Each row below holds a small network's activations on one input, seen along a few directions.
In each table, some parts of the input vary, and every possible input appears once, in random order.
A made-up example of a description, with smaller parts first: ring(8) and (point or (values(2) and line(4)) or line(11)).
Shared parts are said once, and a part with two or three values counts as separate values.
In the rows, zero is written as 128.

Other details of the inputs shift rows strongly along two fixed directions, in all tables alike. That doesn't count.

A family of inputs:
r1: |  96 | 142 | 100 | 103 |  84 | 147 | 129 | 144 | 105 | 140 |  98 |  82 |
r2: | 114 | 129 | 138 | 163 | 183 | 152 | 105 | 183 | 163 | 113 | 123 | 108 |
r3: |  96 | 115 | 136 | 126 |  80 | 109 | 157 | 128 | 115 | 167 |  93 |  83 |
r4: |  80 | 133 | 138 | 139 | 185 | 162 | 106 | 165 | 164 | 108 | 126 | 125 |
r5: |  66 | 120 | 144 | 149 | 178 | 133 |  98 | 146 | 176 | 115 | 132 | 126 |
r6: | 104 | 125 | 130 | 139 | 183 | 131 | 100 | 140 | 165 |  99 | 130 | 150 |
r7: | 198 | 125 | 114 | 128 | 158 | 134 |  98 |  85 |  90 | 100 | 187 | 189 |
r8: | 117 | 149 | 106 | 105 |  60 | 134 | 172 | 147 | 124 | 159 | 100 |  89 |
r9: | 100 | 139 | 133 | 103 |  74 | 136 | 160 | 150 | 113 | 157 | 101 | 103 |
r10: | 204 | 138 |  91 | 122 | 154 | 134 | 107 |  87 | 120 |  91 | 195 | 184 |
r11: | 156 | 133 | 115 | 122 |  82 | 129 | 163 | 138 | 107 | 153 | 110 |  98 |
r12: | 228 | 126 | 120 | 123 | 161 | 132 | 139 |  76 | 125 | 109 | 177 | 178 |
r13: |  92 | 140 | 131 | 111 |  57 | 135 | 166 | 160 |  98 | 174 |  79 |  78 |
r14: | 115 | 152 |  85 | 107 |  65 | 138 | 134 | 153 | 113 | 145 | 102 |  74 |
r15: | 210 | 119 | 130 | 114 | 168 | 138 | 138 |  64 | 109 | 108 | 171 | 182 |
r16: | 118 | 125 | 158 | 135 | 188 | 154 | 140 | 136 | 162 | 118 | 133 | 146 |
r17: | 209 | 143 | 105 | 109 |  47 |  99 | 160 |  31 |  53 | 117 | 163 | 143 |
r18: | 192 | 136 | 120 | 147 | 147 | 119 |  99 |  57 |  98 |  70 | 192 | 171 |
r19: | 107 | 126 | 109 | 123 |  73 | 107 | 114 | 119 |  96 | 149 | 126 | 112 |
r20: |  97 | 126 | 123 | 115 |  61 | 110 | 167 | 151 | 108 | 166 |  61 |  72 |
r21: | 201 | 116 | 135 | 118 | 153 | 104 | 129 |  73 | 120 | 105 | 172 | 206 |
r22: | 108 | 130 | 144 | 137 | 178 | 152 |  97 | 156 | 150 | 104 | 147 | 149 |
r23: | 117 | 120 | 135 | 122 |  76 | 103 | 149 | 112 | 105 | 166 | 116 | 113 |
r24: |  96 | 115 | 144 | 158 | 185 | 131 |  99 | 167 | 158 | 109 | 105 | 119 |
r25: |  97 | 121 | 147 | 154 | 189 | 158 | 104 | 172 | 147 | 112 | 118 | 112 |
r26: | 228 | 126 | 130 | 136 | 153 | 126 | 134 |  89 | 113 | 117 | 183 | 188 |
r27: |  60 | 134 | 110 | 110 |  48 | 111 | 122 | 148 | 114 | 156 | 104 |  86 |
r28: | 113 | 132 | 166 | 149 | 172 | 147 | 135 | 179 | 183 | 128 | 125 | 131 |
r29: | 106 | 132 | 127 | 114 |  60 | 106 | 159 | 144 | 105 | 167 |  77 |  96 |
r30: | 134 | 114 | 167 | 149 | 193 | 150 | 137 | 143 | 146 | 122 | 124 | 133 |
r31: |  73 | 142 | 101 | 103 |  49 | 112 | 126 | 162 | 112 | 147 |  85 |  91 |
r32: | 102 | 111 | 163 | 144 | 182 | 125 | 132 | 118 | 174 | 126 | 138 | 146 |
r33: | 191 | 121 | 101 |  88 |  48 |  87 | 151 |  42 |  68 | 145 | 171 | 169 |
r34: | 127 | 115 | 159 | 140 | 191 | 128 | 132 | 129 | 169 | 117 | 111 | 141 |
r35: |  91 | 123 | 149 | 157 | 178 | 128 |  94 | 171 | 158 | 115 | 111 | 132 |
r36: |  91 | 121 | 161 | 141 | 183 | 130 | 138 | 152 | 183 | 122 | 103 | 135 |
r37: |  81 | 128 | 106 | 114 |  79 | 119 | 120 | 125 | 118 | 147 | 104 |  84 |
r38: | 204 | 133 |  59 |  81 |  58 |  99 | 124 |  48 |  57 | 118 | 150 | 155 |
r39: | 140 | 148 |  95 | 123 |  75 | 130 | 123 | 148 |  99 | 142 | 127 | 107 |
r40: | 124 | 138 | 135 | 147 | 173 | 146 |  98 | 169 | 165 | 105 | 151 | 143 |
r41: |  83 | 107 | 152 | 164 | 181 | 129 |  95 | 152 | 159 | 119 | 123 | 114 |
r42: | 112 | 107 | 167 | 146 | 187 | 126 | 128 | 115 | 170 | 128 | 130 | 135 |
Each input here is: values(2) and (point or (line(4) and ring(5))).
Q: Changing only the values(2) part turns r36 into r6. The same change can be made to r13. Which row results?
A: r7
Q: Changing only the values(2) part turns r37 into r42. The same change can be made to r18. Which row results?
A: r17
Q: Change only the values(2) part in r14. List by row number the other rows that result.
A: r12
Q: A walk changes only the ring(5) part. It starts at r2 and steps to r39. List the rest of the walk in order.
A: r40, r10, r14

A family of inputs:
r43: |  80 | 146 | 110 | 121 |  92 | 124 | 121 | 165 | 148 | 129 | 100 | 100 |
r44: |  78 | 118 | 176 | 200 | 251 | 147 |  87 | 188 | 212 |  86 | 122 | 121 |
r45: | 218 | 117 |  98 | 118 | 137 | 112 |  88 |  59 |  67 |  98 | 187 | 191 |
r46: | 150 | 147 |  77 |  89 |  54 | 130 | 138 |  83 |  82 | 133 | 143 | 108 |
r47: | 193 | 125 | 142 | 116 | 161 | 126 | 139 |  64 | 125 | 104 | 186 | 202 |
r48: |  53 | 128 | 129 | 144 | 134 | 141 | 119 | 183 | 138 | 131 |  72 |  69 |
r49: | 235 | 115 | 126 | 130 | 125 |  93 | 123 |  52 |  90 | 115 | 186 | 192 |
r50: | 161 | 130 | 106 | 118 |  54 |  97 | 167 |  92 |  86 | 148 | 115 | 109 |
r51: |  75 | 121 | 144 | 118 | 127 | 133 | 153 | 155 | 152 | 156 |  69 |  81 |
r52: |  93 | 119 | 149 | 128 | 106 | 122 | 137 | 155 | 117 | 158 |  81 |  94 |
r53: | 158 | 124 | 122 | 145 | 184 | 129 |  98 | 108 | 161 |  93 | 161 | 155 |
r54: | 133 | 100 | 166 | 147 | 216 | 130 | 115 | 132 | 162 | 120 | 147 | 181 |
r55: | 135 | 103 | 168 | 160 | 215 | 133 | 128 | 125 | 153 | 110 | 124 | 150 |
r56: |  70 | 150 | 119 | 113 |  96 | 145 | 127 | 159 | 137 | 130 | 110 |  98 |
r57: | 142 | 112 | 122 | 135 | 186 | 131 |  87 | 123 | 133 | 104 | 164 | 179 |
r58: |  82 | 130 | 107 | 113 | 112 | 139 | 121 | 150 | 133 | 136 |  88 |  83 |
r59: | 129 | 124 | 153 | 169 | 218 | 152 |  99 | 128 | 155 |  84 | 164 | 148 |
r60: | 204 | 115 | 145 | 142 | 168 | 128 | 141 |  58 | 108 | 103 | 182 | 181 |
r61: |  91 | 159 | 120 | 136 | 128 | 174 | 131 | 228 | 152 | 142 |  82 |  74 |
r62: | 150 | 136 | 109 |  92 |  58 | 124 | 172 |  79 |  94 | 155 | 126 | 109 |
r63: |  47 | 127 | 163 | 136 | 117 | 142 | 150 | 184 | 160 | 165 |  94 |  90 |
r64: | 150 | 129 | 102 | 104 |  45 |  93 | 156 | 106 |  94 | 163 | 130 | 132 |
r65: | 194 | 144 | 100 |  94 |  59 | 138 | 180 | 136 |  84 | 156 | 118 | 115 |
r66: | 152 | 132 | 123 | 108 |  48 | 117 | 154 |  94 |  71 | 157 | 131 | 115 |
r67: | 150 | 138 |  71 | 102 |  41 | 101 | 122 | 108 |  83 | 141 | 147 | 131 |
r68: | 160 | 123 | 136 | 158 | 174 | 119 |  82 | 122 | 137 |  96 | 166 | 159 |
r69: | 134 | 110 | 167 | 137 | 217 | 132 | 122 | 123 | 171 | 106 | 136 | 182 |
r70: |  69 | 140 | 118 | 123 |  95 | 141 | 120 | 167 | 128 | 144 | 122 |  98 |
r71: |  50 | 141 | 148 | 146 | 118 | 148 | 109 | 189 | 139 | 139 |  98 |  69 |
r72: | 113 | 121 | 140 | 137 | 208 | 143 |  90 | 142 | 166 |  90 | 138 | 166 |
r73: | 150 | 140 | 103 |  93 |  47 |  95 | 164 |  97 | 103 | 149 | 119 | 131 |
r74: |  97 | 131 | 136 | 125 | 104 | 117 | 158 | 143 | 156 | 154 |  88 |  84 |
Q: Describe the family of inputs behind these rows.
A: values(2) and (point or (values(3) and ring(5)))
Q: Changing only the values(2) part turns r62 into r46. The same change can be made to r74. Which row results?
A: r53
Q: Change only the values(3) part in r67. List by row number the other rows that result.
A: r57, r70
Q: Change only the values(2) part in r49. List by row number the other rows that result.
A: r68
